A small network was shown many inputs. Here are its activations along a few directions, one row for each input.
In each table, some parts of the input vary, and every possible input appears once, in random order.
A made-up example of a description, with smaller parts first: ring(5) and (point or (values(2) and line(4)) or line(11)).
Shared parts are said once, and a part with two or three values counts as separate values.

Other details of the inputs vary at random and push rows far along two fixed directions, the same in every table; ignore that.

Table:
x1: -8 -6 -15 -28 18 7 68 14 23 -28 28 11 19 8 -29
x2: -4 10 -25 -20 9 -10 54 11 6 -15 6 -6 1 1 -23
x3: 41 -34 -23 20 -52 32 -52 -32 -14 -18 -36 24 -33 -6 -69
x4: 32 -22 -22 41 -29 2 -60 -19 -50 3 -43 29 -46 13 -32
x5: -19 26 10 -33 21 0 37 20 25 -13 27 -25 32 -22 27
x6: -26 1 44 10 13 -8 -23 -5 0 36 31 -10 16 8 70
x7: 30 -15 -42 -44 6 3 37 7 17 -14 -13 -5 -29 19 -88
x8: -34 28 39 -19 23 5 26 -15 27 37 20 -36 22 -17 34
x9: 15 -18 -39 -38 12 0 62 24 14 -32 24 22 -2 26 -59
x10: -8 29 -10 -13 11 -17 29 24 18 -4 -6 -14 18 0 -1
x11: -36 40 30 -20 33 -22 13 29 19 34 23 -26 26 11 59
x12: 38 -11 -23 40 -29 -3 -75 -7 -39 1 -51 25 -35 6 -33
x13: -20 15 10 -18 19 0 32 21 29 -7 27 -1 39 -3 9
x14: 7 15 -2 32 -11 4 -28 -6 -8 -3 -36 9 6 -12 2
x15: 1 5 -23 -7 16 4 54 7 27 -23 -5 -4 7 -7 -24
x16: 38 -12 -20 23 -46 26 -48 -36 -16 -12 -43 8 -37 -20 -54
x17: -23 37 1 -26 22 -21 40 26 24 5 18 -27 30 -7 19
x18: -38 14 39 -8 32 -12 23 15 26 33 41 -14 30 17 61
x19: -40 5 53 -4 20 5 8 -1 18 21 45 -22 35 -12 77
x20: -25 33 20 -10 12 -18 4 12 8 15 12 -27 24 -12 46
x21: -29 6 47 38 0 7 -28 -19 -14 30 1 13 18 3 61
x22: -13 19 7 -23 18 -17 0 21 8 9 14 -14 7 5 24
x23: -5 3 16 34 -7 -5 -46 -10 -34 32 -22 9 -20 15 30
x24: 11 -24 -11 6 -3 14 13 -4 9 -25 4 11 1 -2 -26
x25: 18 -26 -42 -34 4 15 70 15 17 -57 15 23 1 9 -71
x26: -26 24 17 -43 28 -19 17 28 17 13 35 -26 18 0 45
x27: -14 3 28 23 -5 -8 -52 -16 -36 35 -5 -1 -17 7 52
x28: 2 13 -5 -11 -5 -10 -3 11 -1 -9 -4 -13 4 -15 5
x29: 38 -21 -69 -31 -4 15 71 9 8 -73 -14 19 -20 -2 -102
x30: -27 16 32 -7 13 1 1 9 15 6 27 -8 37 -7 43
x31: 16 -9 -33 -33 4 13 61 8 8 -49 8 3 -6 -10 -47
x32: 20 -14 -20 -30 -1 -2 6 22 8 -27 16 14 3 10 -29
x33: 15 7 -33 -42 -11 -1 38 3 25 -20 0 -20 -16 -6 -57
x34: -11 16 -12 -17 19 2 61 8 18 -19 4 -1 13 -1 -7
x35: 10 -6 5 44 -11 -5 -56 -13 -27 26 -33 6 -28 11 13
x36: 14 -20 22 25 -23 11 -68 -32 -23 40 -23 9 -18 13 -4
x37: -19 10 34 32 2 4 -26 -21 -7 22 -2 -16 8 -22 58
x38: -31 22 33 4 17 -1 5 12 21 12 16 -1 40 -1 43
x39: -13 6 16 16 10 -13 -23 -2 -8 32 2 -12 -9 5 34
x40: -23 24 -1 -16 18 -14 52 14 12 3 10 -15 14 5 14
x41: 0 8 21 19 -14 0 -37 -30 -12 38 -26 -17 -15 -9 4
x42: 36 -18 -33 51 -32 0 -39 -18 -28 -10 -60 17 -36 -2 -44
x43: 52 -42 -42 25 -33 4 -53 -15 -35 -23 -46 25 -58 3 -60
x44: -20 10 12 -25 25 3 49 8 27 -8 32 -29 20 -22 29
x45: 17 -9 -30 -40 9 -5 33 31 21 -33 19 12 8 17 -44
x46: 32 -25 -20 37 -34 2 -48 -21 -32 -10 -42 7 -37 -16 -25
x47: 11 -25 6 6 -15 4 -31 -8 -27 2 6 23 -13 12 7
x48: 1 -10 15 20 -16 -3 -57 -17 -42 22 -12 8 -28 2 32
x49: 30 -17 -59 -22 -3 -5 51 13 14 -48 -14 -1 -21 -3 -78
x50: 8 -6 -19 -13 -8 -3 20 3 -12 -20 -4 -2 -14 -7 -18
x51: 38 -38 -65 -15 -3 18 61 12 25 -63 -7 28 -9 5 -108
x52: 4 -14 -15 -19 16 -5 36 17 21 -10 25 6 5 17 -23
x53: 37 -30 -31 27 -23 0 -47 -13 -30 -11 -39 17 -47 7 -43
x54: -5 3 22 55 -10 6 -48 -31 -21 24 -24 -1 -3 -21 38
x55: 4 12 18 43 -20 7 -63 -20 -26 8 -30 3 1 -23 29
x56: -20 21 22 -34 7 -8 -5 -3 15 34 21 -33 -4 5 31
x57: -12 -3 29 28 -3 -1 -33 -7 -21 30 2 20 1 20 40
x58: 1 17 14 42 -15 3 -53 -16 -21 13 -30 4 7 -21 25
x59: -14 13 8 -28 23 -13 24 29 24 5 36 -1 29 15 13
x60: -9 3 7 -47 3 2 18 5 28 12 34 -17 8 13 -1
x61: -44 16 52 -23 24 8 24 -9 33 42 36 -28 37 -4 43
x62: 16 -7 -9 41 -21 13 -29 -27 -32 -6 -35 20 -17 -11 -13
x63: -14 -5 11 12 12 7 20 0 20 0 8 5 19 2 10
x64: -7 8 -13 -20 6 -9 40 7 0 -13 8 -11 -1 -2 -7
x65: 4 2 29 45 -16 -4 -76 -6 -24 30 -19 22 2 13 34
x66: 4 -22 26 36 -25 19 -51 -27 -36 5 -7 21 -6 -7 27
x67: 15 -5 -24 21 -11 -7 -3 -6 -9 -6 -25 -2 -16 -7 -25
x68: -6 -1 38 30 -17 11 -62 -12 -18 12 0 6 17 -15 47
x69: -15 -4 17 -18 13 -4 14 8 -1 9 35 6 11 17 27
x70: 5 -20 -17 -44 18 -3 51 23 27 -23 38 -1 7 12 -19
Description of these inputs: ring(5) and (values(2) or (values(3) and line(4))).
The inputs of x43 and x44 match in every part but the ring(5) part. If x11 is changed in the same way as x43 into x44, which row does it become? -> x14
The inputs of x35 and x18 match in every part but the ring(5) part. If x23 is changed in the same way as x35 into x18, which row does it become? -> x57
Which other rows does x41 become when the values(2) part takes its other values? List them by row number. -> x33
Which other rows does x46 become when the line(4) part takes its other values? List them by row number. -> x42, x49, x67

Table:
x71: 11 -13 -49 -3 2 0 52 -4 -11 -47 -16 2 -25 -5 -46
x72: 33 -30 -42 -7 4 -1 41 18 -9 -56 7 39 -8 12 -44
x73: -40 30 40 7 19 -31 -28 9 -29 56 20 -28 6 2 110
x74: 19 12 6 43 -39 14 -71 -29 -29 1 -50 13 -8 -20 0
x75: -37 29 59 -11 8 -20 -47 -3 -10 65 38 -33 9 5 87
x76: 29 -31 -35 -15 -7 16 37 -9 15 -33 -10 -7 -25 -14 -63
x77: -29 38 9 -58 23 -8 64 24 43 -13 38 -39 48 -23 14
x78: -45 9 72 21 23 4 -30 -2 -6 48 35 5 40 13 93
x79: 7 -8 11 51 -19 16 -47 -41 -33 25 -42 12 -26 -8 -1
x80: 27 -11 -41 -32 5 -11 16 21 3 -14 -16 11 -27 26 -69
x81: 29 -36 -35 6 -1 8 31 19 13 -37 -2 36 3 31 -69
x82: -40 35 60 -11 10 -17 -41 -3 -9 66 25 -25 8 15 91
x83: -32 24 3 -54 44 -36 68 40 47 22 36 -31 21 28 15
x84: 19 11 -6 71 -28 2 -67 -20 -18 11 -57 13 -6 -18 -5
x85: 12 10 -5 62 -32 -2 -59 -9 -44 -14 -54 11 -18 -29 14
x86: 15 -37 17 39 -37 18 -79 -24 -37 5 -5 41 -9 4 5
x87: 31 -50 -36 -19 -4 16 17 12 19 -50 16 32 -9 9 -62
x88: -40 24 7 -23 40 -8 86 9 47 16 32 -31 25 2 17
x89: -34 6 18 -59 33 7 71 31 39 -9 68 4 44 22 22
x90: 21 -11 -34 -19 -13 19 44 -13 5 -28 -15 8 -22 1 -65
x91: -23 26 6 -51 31 -5 62 27 56 -16 34 -46 43 -27 22
x92: 12 -16 16 38 -36 15 -51 -45 -35 19 -28 2 -24 -19 0
x93: 30 7 -47 -5 -2 8 21 10 12 -40 -34 12 -1 -13 -75
x94: 26 -18 6 29 -23 -3 -91 -18 -28 24 -21 -3 -41 5 9
What is each input in this table made of? -> values(4) and (point or line(5))
The inputs of x92 and x75 match in every part but the values(4) part. If x71 is changed in the same way as x92 into x75, which row does it become? -> x73
Which other rows agree with x84 in the values(4) part? List them by row number. -> x74, x77, x85, x91, x93
Which other rows agree with x89 in the values(4) part? List them by row number. -> x72, x78, x81, x86, x87

Table:
x95: -3 5 2 23 -6 3 -4 -6 -10 -3 -16 4 3 -9 8
x96: 32 -21 -33 13 -21 11 -4 -8 -13 -37 -27 17 -16 -13 -51
x97: -7 14 4 15 1 0 5 -6 1 2 -10 -4 10 -12 5
x98: -39 31 22 -52 30 -15 51 21 37 21 50 -41 24 1 42
x99: 34 -18 -27 37 -30 -1 -48 -14 -33 -8 -50 24 -37 7 -38
x100: -25 27 10 -33 24 1 49 11 35 0 21 -26 29 -13 11
x101: 27 -7 -31 13 -15 -4 -13 -3 -11 -9 -33 10 -25 5 -48
x102: 34 -8 -63 -54 7 0 67 25 30 -47 -9 -2 -18 8 -100
x103: 2 -27 25 37 -9 13 -47 -13 -9 13 3 25 4 10 21
x104: -25 17 55 49 -7 -9 -83 -25 -37 56 -10 -10 -5 -7 96
x105: -31 24 16 -37 20 0 52 9 35 2 36 -30 31 -14 27
x106: 51 -30 -49 38 -37 19 -32 -16 -31 -43 -53 36 -36 -9 -71
x107: -23 12 58 46 -10 -11 -86 -25 -37 58 -6 -15 -1 -11 93
x108: -16 -2 6 -55 31 -9 45 40 26 -8 59 9 29 32 9
x109: -13 -18 6 -41 22 3 47 10 16 2 46 5 6 27 -3
What is each input in this table made of? -> values(3) or (values(2) and ring(6))

Table:
x110: 0 35 -33 -64 41 -32 94 54 58 -32 28 -45 43 -13 -22
x111: -58 68 50 -16 11 -21 -2 -11 -1 58 11 -72 17 -29 75
x112: 48 -12 -72 5 -13 -17 -4 41 1 -52 -38 23 -19 15 -69
x113: 6 27 -36 -53 13 -16 53 29 56 -36 3 -45 21 -22 -65
x114: -25 19 54 39 -30 28 -30 -57 12 44 -17 -17 16 -44 52
x115: 20 -9 -47 -4 19 -1 77 3 9 -25 -31 -10 -15 -12 -62
x116: -6 21 -2 26 -9 -30 -37 1 -44 21 -34 4 -23 10 41
x117: -4 -18 -20 -77 11 -13 46 11 -1 5 58 -23 -33 25 -15
x118: -55 30 80 -55 47 6 27 43 38 26 90 -8 74 17 90
x119: 10 11 -35 -43 22 11 77 26 32 -64 15 -5 42 -32 -37
x120: -21 41 23 37 -3 -35 -32 -3 -49 27 -26 -15 -19 -15 76
x121: 9 20 11 67 -17 -26 -79 4 -34 8 -37 -2 -9 -19 52
x122: -15 33 40 -12 -9 26 -26 -35 26 6 -3 -28 26 -53 39
x123: -19 34 -39 -88 49 -36 103 58 39 -6 46 -7 15 33 -28
x124: -34 -22 64 -46 19 13 5 0 13 14 89 -10 26 -8 82
x125: -15 -8 12 66 -14 7 -21 -16 -25 -2 -15 28 14 7 40
x126: 8 0 -32 -51 31 12 62 53 35 -50 45 27 38 14 -46
x127: 3 -14 1 77 -5 -4 -50 -28 -46 20 -58 20 -36 10 25
x128: 42 -71 -21 20 -37 28 -14 -21 -19 -35 -10 57 -19 31 -73
x129: 43 -41 -43 -6 3 11 18 -3 1 -21 -23 41 -38 49 -98
x130: 0 14 -40 -31 25 6 82 40 24 -81 22 8 28 -21 -21
x131: 26 -14 18 33 -30 -8 -114 11 -21 33 -25 31 -13 29 1
x132: -70 32 56 -11 49 -9 60 19 38 37 79 -4 75 19 87
x133: -64 22 79 -28 42 0 55 17 41 39 88 -4 73 33 84
x134: 26 -71 -27 -30 -11 23 61 -13 14 -44 49 31 -17 20 -68
x135: -31 66 39 -13 -12 -4 -28 -31 -4 62 -11 -70 -12 -28 61
x136: 53 -19 -55 17 -20 -13 -53 30 -5 -17 -33 41 -20 23 -73
x137: 13 33 24 29 -34 1 -96 -37 4 35 -44 -43 -12 -33 24
x138: -6 -5 22 66 6 -5 -65 -31 -34 53 -30 27 -22 21 33
x139: -2 3 10 41 -9 13 -49 3 -28 -18 -12 24 18 -8 47
x140: 52 -64 -35 -31 -24 33 -7 16 -6 -64 1 52 -14 17 -86
x141: 8 13 -19 -15 1 26 46 -23 31 8 -26 -41 -29 -21 -46
x142: 69 -62 -59 -9 -40 2 -56 21 -10 -35 -35 41 -44 32 -105
x143: -66 38 51 -2 37 -4 74 2 33 26 48 -34 74 -28 91
x144: -21 -33 34 -2 20 6 -3 -33 -9 47 47 -19 -28 19 48
x145: 11 -46 20 44 -13 12 -71 -43 -40 38 -26 22 -42 32 9
x146: 37 -34 -41 49 -55 35 -12 -41 -10 -42 -63 32 -18 -34 -101
x147: 28 -49 15 30 -41 -3 -118 -21 -36 31 -1 9 -46 7 17
x148: 5 8 -33 -85 23 -21 67 45 23 -11 29 7 -5 48 -58
x149: -13 5 10 64 10 -9 -9 -17 -34 13 -40 0 -28 -12 39
x150: 0 -1 16 65 -23 17 -52 -51 -28 35 -62 -18 -33 -32 -4
x151: -3 14 -25 -54 12 20 66 11 49 -62 13 -16 37 -44 -57
x152: -37 13 23 52 3 1 20 -7 -10 -6 5 7 24 -16 61
x153: 46 5 -66 -11 -19 -16 25 4 -27 -34 -52 -2 -35 -12 -80
x154: -2 -14 27 10 -26 -12 -88 -21 -54 52 -14 7 -35 29 38
The inputs of x135 and x117 match in every part but one. If x122 is changed in the same way as x135 into x117, which row does it become? -> x124
The inputs of x153 and x120 match in every part but one. If x119 is changed in the same way as x153 into x120, which row does it become? -> x130
What is each input in this table made of? -> ring(5) and line(9)
Which other rows does x149 become when the line(9) part takes its other values? List them by row number. -> x115, x127, x129, x138, x141, x144, x145, x150
Which other rows does x148 become when the ring(5) part takes its other values? List them by row number. -> x118, x129, x131, x133
Which other rows does x123 become when the ring(5) part takes its other values? List them by row number. -> x126, x132, x136, x138
